Each row below holds a small network's activations on one input, seen along a few directions.
In each table, some parts of the input vary, and every possible input appears once, in random order.
A made-up example of a description, with smaller parts first: line(4) and (point or line(9) or (values(3) and ring(5))).
Shared parts are said once, and a part with two or three values counts as separate values.
In the rows, zero is written as 128.

Other details of the inputs shift rows strongly along two fixed directions, in all tables alike. That doesn't count.
To show where, the next rows are all for the same input, with only those details redrawn:
[127 101 121 131 139 141 108 127 126 138 137]
[136 102 115 103 143 148  80 131 117 115 108]
[105  85 154 185 148 140 131 173 140 177 184]
[146  98 115  90 152 157  51 147 113  94  90]
[144  95 119  93 150 156  54 151 115  99  93]
[127  95 127 135 144 142 102 141 128 139 139]
[115 110 116 151 125 124 152  93 137 162 163]
[152 117  87  69 129 137  85  70 117  92  83]

Table:
x1: [137 150 172 129  91 100 157 126 112 126 185]
x2: [108 147 126 164 130 125 108 140 116 168 138]
x3: [140 109 112  86 153 147 114 120 147 114 101]
x4: [165 206 122  65  62  84 165  55 130  96 123]
x5: [ 97 135 131 158 130 126 131 147 133 187 132]
x6: [109 108 123 169 124 120 171  95 143 178 181]
x7: [155 128 149 106 101  72 176 140 115 109 132]
x8: [179 157 110  47 101  70 153 118 122  65  79]
x9: [ 89 115 160 159 172 153 108 237 150 183 118]
x10: [115 130 136 173 114 119 154  90 122 125 131]
x11: [100 184 109 185 134 109 203 101 155 185 164]
x12: [154 117 110  79 180 169  81 167 137  78  88]
x13: [131 164  75 139 129 106 211  18 149 128 162]
x14: [119 163 145 138  52  84 232  64 131 145 214]
x15: [ 97  78 171 168 148 166 120 220 144 149 108]
x16: [119 136 193 153  84 120 155 217 139 143 196]
x17: [148 107 113  98 155 151  35 144  95  83  95]
x18: [125 128  94 103  83 120 155  28 116 116  77]
x19: [141 123 113 109 164 137  70 118 108  74 108]
x20: [125 175 106 123 138 113 108  92 118 121 103]
x21: [120 120 141 172 138 149 136 161 134 118 119]
x22: [110 153 120 130 161 144 133 174 146 153 107]
x23: [109 119 129 156 125 140 187 126 150 146 123]
x24: [106  85 172 201 133 153  88 207 112 144 141]
x25: [176 186 139  56  89 101 111  86 105  75 103]
- What do these inputs look like to the network? => values(2) or ring(5) or (values(3) and ring(6))
- Start at x4 and move only the ring(5) part, one step at a time. The first step leads to x16. Which rows follow, in order? => x14, x1, x25

Table:
x26: [136 113 154 122 130 123 121 185 123 123 133]
x27: [122 134 130 160 124 113 173 113 138 146 157]
x28: [131 117 127 119 129 138  90 148 114 112 110]
x29: [144 154  87  91 117 105 150  42 123 105 113]
x30: [121 111 150 141 132 145 105 165 124 127 123]
x31: [128 126 133 119 140 139 101 153 123 115  94]
x32: [123 130 120 120 134 130 134 112 136 138 127]
x33: [125 114 145 139 146 140 114 171 133 132 116]
x34: [130 120 149 138 142 145 110 170 130 120 129]
x35: [124 127 122 121 132 131 140 114 138 134 123]
x36: [128 140 148 139 106 115 148 146 135 138 157]
x37: [131 120 122 109 144 145  97 151 130 119 111]
x38: [130 140 155 140 112 107 147 143 134 137 151]
x39: [126 127 125 137 116 118 160  87 131 138 133]
x40: [129 120 137 116 130 142  88 145 116 113 109]
x41: [126 138 115 123 127 130 129 116 133 142 128]
x42: [131 112 141 139 151 136 110 172 129 119 135]
x43: [119 136 129 155 117 123 173 111 141 145 160]
x44: [122 138 114 128 125 124 133 120 128 136 121]
x45: [124 130 149 138 140 141 103 170 123 127 132]
x46: [141 154  96  83 120 124 122  67 125 116  94]
x47: [135 129 131 122 139 134 100 155 117 103 106]
x48: [127 120 135 138 148 134 102 169 128 141 126]
x49: [129 118 120 128 127 121 129 108 124 129 134]
x50: [138 125 133 110 145 142  94 148 125 107 120]
x51: [127 124 112 124 131 127 140 118 137 131 123]
x52: [107 137 132 156 118 122 172 111 141 160 146]
x53: [119 111 140 150 131 126 145 126 133 144 148]
x54: [115 117 124 156 118 117 161 106 135 156 167]
x55: [124 137 139 147 130 127 137 131 133 148 157]
x56: [125 131 125 126 126 132 142 115 137 133 117]
x57: [128 105 143 139 134 149 108 167 127 126 127]
x58: [137 106 125 116 137 142  97 147 122 108 113]
x59: [142 131 128 117 144 132  91 151 118 112 117]
x60: [119 121 139 138 136 146 110 173 131 131 117]
x61: [122 126 139 145 134 130 148 130 139 138 155]
x62: [124 137 139 149 134 121 137 131 129 147 154]
x63: [134 133 127 119 136 136  94 156 117 109 114]
x64: [136 145  88  99  98 113 150  44 119 108 101]
x65: [142 146 100  74 126 139  88 109 116  92  71]
x66: [138 141  95  92 110 110 144  34 120 112 110]
x67: [119 122 131 152 133 124 151 138 138 148 135]
x68: [133 129 117 126 130 125 139 116 132 119 136]
x69: [113 141 137 160 121 114 170 112 134 149 155]
x70: [121 110 144 141 130 147 105 167 124 125 125]
x71: [147 158  95  86 116 123 122  68 120 103 107]
x72: [123 112 132 153 123 129 147 132 133 143 145]
x73: [133 136 129 130 129 124 141 114 130 120 126]
x74: [115 144 129 159 122 109 165 113 130 152 160]
x75: [118 131 127 151 123 123 171 110 143 145 167]
x76: [113 132 130 151 131 120 143 137 132 153 138]
x77: [137 147 142 115 105 112 137 124 130 121 134]
x78: [130 116 121 129 127 123 135 109 127 126 129]
x79: [132 117 130 112 149 139 103 150 130 116 102]
x80: [135 117 136 115 132 142  84 143 117 117 116]
x81: [119 131 122 153 126 116 165 111 138 150 170]
x82: [124 129 137 138 105 105 180 127 134 150 164]
x83: [133 111 134 113 137 144  90 142 121 113 117]
x84: [126 120 120 124 122 131 128 108 128 129 137]
x85: [124 129 142 138 137 142 103 173 123 125 134]
x86: [133 117 122 112 150 135  97 151 126 119 106]
x87: [133 125 136 139 143 137 101 171 125 129 139]
x88: [123 112 136 155 127 125 146 132 131 144 143]
x89: [116 126 136 157 117 114 155 102 130 161 163]
x90: [145 135 111  79 124 131  82  98 105  86  74]
x91: [114 119 143 156 123 126 144 130 128 145 140]
x92: [142 154  93  93 112 119 132  72 118  93  95]
x93: [141 142  84  82 124 121 128  69 126 108  95]
x94: [122 134 119 132 126 122 140 119 129 132 113]
x95: [137 124 127 111 143 144  95 151 125 106 122]
x96: [111 136 136 147 128 128 142 134 135 154 140]
x97: [129 118 146 135 152 137 105 167 127 124 137]
x98: [136 131 140 109 115 111 149 127 125 124 130]
x99: [138 121 136 115 148 138 100 150 125 103 114]
x100: [128 128 114 128 126 127 142 120 135 131 117]
x101: [118 140 110 136 114 117 163  97 134 142 126]
x102: [116 118 136 157 122 123 143 132 127 143 141]
x103: [134 133 119 131 125 125 141 118 130 119 130]
x104: [122 111 143 143 136 133 100 165 118 129 128]
x105: [143 122 141  94 121 134 110 165 120 106 116]
x106: [124 126 143 140 136 145 109 173 125 121 129]
x107: [128 126 122 127 117 129 122 109 124 133 136]
x108: [126 146 129 129 127 120 132 115 123 127 129]
x109: [116 121 128 143 132 133 150 134 143 149 144]
x110: [125 122 142 136 149 137 101 167 129 141 125]
x111: [130 120 131 116 127 143  89 147 116 112 111]
x112: [128 107 142 142 138 134  96 163 119 133 135]
x113: [118 118 128 147 138 123 150 135 140 148 140]
x114: [112 135 136 149 132 122 143 133 133 154 137]
x115: [126 130 113 135 110 114 147  86 126 143 146]
x116: [111 129 128 150 132 116 167 108 142 164 155]
x117: [135 131 140 108 111 117 149 126 128 126 133]
x118: [150 123 104  74 126 143  89 100 115  81  82]
x119: [126 142 130 130 122 128 137 116 127 123 127]
x120: [135 109 135 113 138 146  96 143 124 109 111]
x121: [119 130 123 147 132 124 139 135 136 158 146]
x122: [140 146  93  87 115 129 135  73 129 105  87]
x123: [130 138 145 141 107 109 148 148 134 137 155]
x124: [140 144 136 119 108 104 139 127 127 119 132]
x125: [144 136 104  90 112 128 129  65 122 101  92]
- What do these inputs look like to the network? => ring(5) and (values(2) or (values(3) and ring(6)))
- Changing only the ring(5) part turns x64 into x70. The same change can be made to x115. Which row results? => x107
- Changing only the ring(5) part turns x48 into x46. The same change can be made to x67. Which row results? => x56
- Changing only the ring(5) part turns x31 into x52. The same change can be made to x62. Which row results? => x55
- Change only the values(2) part in x117. List by row number the other rows that result. => x77
- Change only the ring(5) part in x72. List by row number the other rows that result. => x39, x57, x88, x125
- Change only the values(3) part in x74. List by row number the other rows that result. => x76, x104
- Change only the values(2) part in x38. List by row number the other rows that result. => x98

Table:
x126: [115 148 136 137 101 103 186 113 139 155 148]
x127: [135 121 102 106 143 138 102  84 121 110 111]
x128: [125  98 172 166 147 148  86 222 122 124 159]
x129: [137 121 149 114 129 135 110 179 122 105  96]
x130: [101 106 152 206 141 130 148 157 136 174 193]
x131: [118 141 138 140 127 127 131 152 133 150 132]
x132: [ 96 132 148 201 147 126 164 171 145 179 175]
x133: [148 124 128  92 121 129  94 135 115 102 123]
x134: [131  98 163 145 162 155  65 213 121 120 146]
x135: [123 141 126 127 142 139 101 147 122 123  95]
x136: [144 130 127 102 105 126 108 106 110  95 110]
x137: [131 167  92 108 129 112 154  59 135 127 114]
x138: [138  81 169 132 146 145  81 226 123 123 143]
x139: [121 127 137 163 100 102 192  89 133 146 186]
x140: [159 164 102  68 125 127  96 105 113  67  65]
x141: [146 109 151 116 146 150  67 185 115  99 130]
x142: [123 151 136 147 118 112 171 129 135 134 150]
x143: [120  77 131 152 162 163  91 170 130 122 120]
x144: [107  89 126 156 134 144 135 121 138 160 140]
x145: [113 140  86 140 127 121 196  53 147 146 119]
x146: [117 151 132 143 118 109 169 127 142 159 162]
x147: [128 113 152 138 108 122 136 141 124 140 154]
x148: [116 128 141 154 103 114 156 112 128 158 171]
x149: [129 138 148 129 131 136 103 180 124 116 110]
x150: [110 137 137 151 137 130 127 153 134 159 131]
x151: [136 139 121 132 100 107 165  76 124 121 154]
x152: [122 141 135 148 114 101 204 106 149 154 164]
x153: [135 146 111 112  92 109 147  53 116 114 127]
x154: [109 108 132 166 135 137 128 124 128 154 144]
x155: [138 152  98  89 139 128 104 108 124 116  90]
x156: [169 125 105  61 116 126  91  89 105  54  73]
x157: [143 122 143 115 138 134 112 180 125  98 103]
x158: [120 110 114 119 158 151 111 155 141 134 100]
x159: [147 144 132  96 136 131 106 153 125  96 108]
x160: [125 139 146 124 127 134 112 173 125 132 119]
x161: [133 157 121 110 100 108 166  93 126 118 112]
x162: [127 139 106 109 139 140 109 113 125 114  76]
x163: [128 144 139 136 121 110 174 129 142 139 154]
x164: [145 109  85  73 131 152  81  69 111  78  51]
x165: [129 105 150 133 112 121 133 141 124 133 144]
x166: [143 119 138 106 112 129 101 131 111  95 111]
x167: [134 142  97 107 148 138 110 110 124 104  79]
x168: [134 102 124 124 161 158  60 159 112  98  98]
x169: [160 141 122  72 133 136  85 153 114  64  68]
x170: [126 140  98 126 116 111 153  56 127 149 148]
x171: [133 150  92 101 145 129 127  87 132 116  95]
x172: [108  64 151 170 170 165  90 215 139 159 152]
x173: [129 140 148 132 121 128 126 163 126 123 121]
x174: [147 113 146 113 133 138  88 162 119  98 135]
x175: [105 134 120 173 107 110 179  62 130 170 170]
x176: [122 142 140 139 132 133 117 157 126 132 116]
x177: [139 124 140 101 135 128 112 179 129 113 109]
x178: [131 120 119 112 132 139  82 121 112 120 107]
x179: [130 107 147 143 109 120 145 127 124 129 145]
x180: [112 117 120 151 156 143 147 138 148 153 131]
x181: [135 112 145 128 119 121 127 145 127 131 156]
x182: [138 161 110 102 131 121 132 101 129 114 112]
x183: [130 108 145 133 145 142  82 178 119 130 142]
x184: [126 144 132 144 139 130 129 153 131 129 126]
x185: [131 137 126 119  92 108 151  80 123 130 145]
x186: [130 146 139 132 133 125 137 149 134 130 141]
x187: [110 133 134 170 104 112 172  85 130 162 172]
x188: [113 132 130 155 107 113 160  93 129 163 168]
x189: [134 153  81  87 133 123 129  70 130 122  89]
x190: [118 144 145 137 113 116 154 146 136 146 141]
x191: [129 127  93 100 120 129 116  58 118 122  99]
x192: [148  98 150 112 139 137  92 172 120  97 130]
x193: [132 120  98 108 135 131 106  87 127 124 114]
x194: [106 131 127 154 138 132 143 137 140 166 129]
x195: [158 136 107  73 109 116 120  68 117  79 110]
x196: [114 127 128 170 130 118 162  96 138 167 181]
x197: [142 165  95  80 122 117 123  86 126 111  92]
x198: [116 134 146 144 109 108 179 137 140 158 149]
x199: [121  87 125 141 160 156 104 146 135 130 131]
x200: [132 143 109 129 112 113 148  64 121 120 140]
x201: [119 129 136 157 108 109 168 107 135 164 188]
x202: [113 119 171 167 137 124 149 214 146 166 174]
x203: [114 103 130 129 157 159  98 177 138 137  91]
x204: [126 148 133 125 118 112 157 135 137 142 146]
x205: [118 139  83 115 119 127 171  49 141 132  89]
- Changing only one part turns x171 into x127. The same change can be made to x142. Which row results? => x151
- Changing only one part turns x196 into x137. The same change can be made to x130. Which row results? => x132
- Changing only one part turns x139 into x169. The same change can be made to x175. Which row results? => x135
- What do these inputs look like to the network? => values(2) and ring(5) and line(8)
- Change only the ring(5) part in x131. List by row number the other rows that result. => x176, x182, x184, x197
- Change only the values(2) part in x143. List by row number the other rows that result. => x145
- Change only the line(8) part in x187. List by row number the other rows that result. => x136, x153, x154, x164, x166, x175, x179
